These are the activations of a small network on made-up records, seen along a few directions, one row for each record.
After each row come some of the record's fields: Y, U, G, Z, K.
The largest differences between rows may come from other fields.
In the rows, zero is written as 500.
Random noise pushes rows far along 8 fixed directions. That doesn't count. These rows show it; they differ only by the noise:
[659 661 376 376 855 518 304 681 551 336 604 539 464 738 440 434 640 716
 568 522]
[240 692 505 517 370 464 258 604 351 351 332 407 626 293 577 801 609 467
 158 426]
[537 649 324 534 717 474 644 480 574 471 342 630 455 660 533 576 695 552
 456 438]
[507 429 731 621 630 394 335 267 515 215 440 512 169 273 570 434 564 289
 413 305]
[411 503 463 629 499 471 761 402 520 744 314 532 471 503 417 550 494 496
 485 544]
[504 601 419 596 607 375 298 502 613 352 217 425 417 473 282 501 802 551
 248 676]
[814 544 240 422 490 478 686 523 499 269 301 496 512 622 428 571 820 353
 686 357]
[488 595 522 573 626 430 432 479 378 396 467 493 351 486 489 489 554 466
 650 547]
[382 804 466 644 572 623 675 538 315 668 544 438 331 552 546 517 514 615
 777 662]
[666 493 423 398 520 564 511 609 554 502 500 416 546 572 340 481 574 567
 541 465]

[444 480 606 512 294 480 489 468 348 422 479 366 524 348 496 549 436 328
 629 437]	(Y y6; U u1; G g1; Z z2; K k2)
[547 417 582 547 509 625 599 385 713 677 585 537 452 524 495 366 426 647
 400 523]	(Y y7; U u2; G g2; Z z1; K k1)
[463 524 551 459 671 493 494 499 451 564 646 596 527 611 581 446 316 613
 698 473]	(Y y6; U u2; G g2; Z z2; K k1)
[497 344 544 515 479 425 476 421 651 523 419 571 536 461 461 477 494 471
 228 469]	(Y y3; U u1; G g2; Z z1; K k2)
[388 513 616 582 404 561 772 281 450 524 436 586 444 381 755 614 400 322
 546 164]	(Y y4; U u1; G g2; Z z2; K k2)
[440 422 573 576 351 410 552 408 336 547 520 556 532 415 561 532 369 420
 623 559]	(Y y2; U u2; G g2; Z z2; K k1)
[469 503 460 523 440 570 681 535 458 634 469 476 527 481 524 576 497 433
 462 443]	(Y y1; U u1; G g1; Z z1; K k1)
[479 412 492 401 388 478 528 512 539 598 425 499 723 472 417 538 365 541
 441 410]	(Y y6; U u1; G g2; Z z2; K k1)
[537 486 673 665 364 514 451 314 499 431 416 346 138 163 443 383 728 313
 342 580]	(Y y8; U u1; G g2; Z z1; K k2)
[515 487 511 459 525 534 587 488 446 684 585 573 569 542 503 483 382 627
 588 495]	(Y y2; U u1; G g2; Z z2; K k1)
[303 633 469 620 565 485 666 460 481 633 446 598 473 570 629 582 490 526
 458 563]	(Y y5; U u2; G g2; Z z2; K k2)
[667 385 579 350 432 668 394 627 607 498 648 294 451 370 355 387 509 503
 410 366]	(Y y8; U u1; G g1; Z z1; K k1)
[482 571 506 626 481 419 402 503 361 365 398 405 322 372 450 479 646 362
 602 657]	(Y y1; U u1; G g2; Z z1; K k1)
[471 440 724 538 340 561 456 401 422 429 632 434 359 284 625 478 412 381
 522 379]	(Y y2; U u2; G g2; Z z2; K k2)
[382 739 485 563 556 628 506 561 461 532 518 450 479 577 535 499 477 658
 630 581]	(Y y7; U u1; G g2; Z z2; K k1)
[517 491 544 392 267 601 392 549 537 401 404 311 701 368 398 571 498 519
 426 330]	(Y y4; U u1; G g2; Z z2; K k1)
[689 590 443 353 567 633 454 666 511 355 713 446 481 621 531 426 563 543
 621 449]	(Y y5; U u1; G g1; Z z1; K k2)
[512 615 415 499 297 563 418 676 393 343 482 295 511 458 469 568 668 424
 532 629]	(Y y8; U u2; G g2; Z z1; K k2)
[420 391 586 549 350 616 635 559 579 701 501 342 485 426 398 499 375 454
 402 508]	(Y y1; U u2; G g2; Z z2; K k1)
[612 526 554 522 397 525 376 450 491 393 480 386 389 345 418 428 643 511
 449 561]	(Y y2; U u1; G g2; Z z2; K k1)
[405 729 494 573 395 657 536 449 535 460 442 403 426 354 623 623 679 522
 316 420]	(Y y4; U u2; G g1; Z z2; K k1)
[642 479 469 269 544 497 253 591 524 244 546 503 683 523 542 565 533 533
 473 266]	(Y y4; U u2; G g2; Z z2; K k1)
[366 540 402 462 603 466 448 536 553 581 434 612 689 608 504 619 446 635
 347 502]	(Y y7; U u2; G g1; Z z2; K k1)
[552 459 505 510 549 472 548 448 442 589 674 662 504 566 588 459 406 591
 597 588]	(Y y2; U u2; G g1; Z z1; K k1)
[415 482 430 500 260 462 545 514 531 563 349 467 688 407 459 628 549 453
 216 540]	(Y y5; U u1; G g1; Z z1; K k2)
[621 656 483 576 578 753 788 436 643 653 563 450 257 589 500 358 626 620
 613 481]	(Y y3; U u1; G g2; Z z2; K k2)
[379 242 580 482 463 310 230 645 500 512 465 452 669 454 313 508 314 436
 342 651]	(Y y1; U u2; G g2; Z z1; K k1)
[519 548 521 531 705 460 320 468 664 452 482 516 451 614 441 386 518 644
 431 612]	(Y y4; U u2; G g2; Z z2; K k2)
[299 473 521 521 661 450 562 481 449 552 541 668 524 556 714 597 315 468
 443 326]	(Y y1; U u2; G g1; Z z1; K k1)
[373 507 361 394 602 336 450 685 280 343 454 631 665 607 657 768 442 343
 525 362]	(Y y1; U u2; G g1; Z z2; K k1)
[380 639 479 389 599 642 575 695 360 766 701 533 564 549 576 568 339 654
 584 492]	(Y y8; U u1; G g2; Z z2; K k1)
[486 477 618 594 572 469 634 319 387 532 429 529 227 312 544 469 544 292
 597 392]	(Y y8; U u1; G g2; Z z2; K k1)
[457 638 421 468 379 608 515 604 514 657 408 383 563 438 398 586 661 622
 287 563]	(Y y3; U u1; G g2; Z z2; K k2)
[490 544 540 582 653 532 636 415 549 493 588 576 355 591 623 425 461 474
 588 446]	(Y y5; U u2; G g1; Z z2; K k1)
[513 431 590 488 359 540 406 500 497 528 635 472 562 402 522 496 429 560
 379 529]	(Y y2; U u2; G g1; Z z1; K k1)
[546 568 502 510 563 645 652 521 544 590 548 451 364 514 492 442 541 512
 556 472]	(Y y8; U u1; G g2; Z z2; K k1)
[370 415 603 527 465 513 476 578 491 632 550 418 527 465 418 481 320 492
 478 583]	(Y y8; U u2; G g2; Z z2; K k1)

Which values does each new row have?
[489 569 481 698 538 419 516 275 557 387 255 502 237 440 486 445 716 396
 468 613]	(Y y7; U u2; G g2; Z z2; K k2)
[666 462 450 468 523 490 451 463 604 372 559 601 551 595 536 434 585 602
 446 531]	(Y y2; U u2; G g2; Z z1; K k1)
[378 504 465 380 470 591 518 736 480 579 639 501 683 605 600 649 341 522
 399 396]	(Y y1; U u2; G g2; Z z2; K k2)
[604 368 465 477 596 422 489 537 555 348 505 564 485 592 514 469 505 377
 536 436]	(Y y1; U u2; G g2; Z z1; K k1)
[501 473 624 525 520 619 678 463 452 650 714 504 276 476 615 418 368 467
 666 419]	(Y y3; U u2; G g2; Z z2; K k2)
[487 417 624 514 542 516 368 383 649 408 479 523 461 425 521 460 462 496
 335 373]	(Y y7; U u2; G g2; Z z2; K k1)
[490 524 441 555 439 552 611 570 510 705 450 408 499 505 343 445 519 570
 545 722]	(Y y8; U u1; G g2; Z z1; K k1)
[586 493 512 508 629 453 500 449 521 461 519 546 400 550 449 358 487 510
 632 570]	(Y y5; U u1; G g2; Z z2; K k1)
[536 558 561 466 527 622 445 505 546 390 549 442 479 509 511 456 476 550
 583 372]	(Y y7; U u1; G g2; Z z2; K k1)
[642 583 418 567 371 581 628 422 529 471 497 499 395 447 548 512 731 506
 451 557]	(Y y2; U u2; G g1; Z z1; K k1)
[480 278 581 479 556 570 662 456 754 624 510 535 485 515 503 498 362 449
 219 255]	(Y y1; U u2; G g1; Z z2; K k1)
[579 290 560 464 420 542 714 454 541 767 535 475 471 450 377 412 404 431
 541 467]	(Y y8; U u1; G g2; Z z1; K k2)
[716 213 546 436 695 366 584 317 681 510 463 689 460 604 393 333 453 469
 576 349]	(Y y2; U u1; G g2; Z z2; K k2)
[152 637 533 640 291 683 841 568 351 860 505 389 550 443 622 698 277 490
 523 520]	(Y y1; U u2; G g1; Z z2; K k1)
[717 490 511 471 456 600 506 412 608 515 501 352 316 369 338 385 689 518
 529 513]	(Y y4; U u2; G g1; Z z2; K k1)
[455 625 371 484 338 524 442 587 506 493 362 391 671 453 439 612 663 577
 339 565]	(Y y6; U u2; G g1; Z z1; K k1)
[470 349 494 444 371 375 376 554 465 435 443 472 701 444 429 564 444 403
 411 484]	(Y y5; U u2; G g1; Z z1; K k1)
[335 549 477 599 570 387 634 475 363 557 526 638 533 628 649 565 356 413
 659 572]	(Y y5; U u2; G g1; Z z2; K k2)
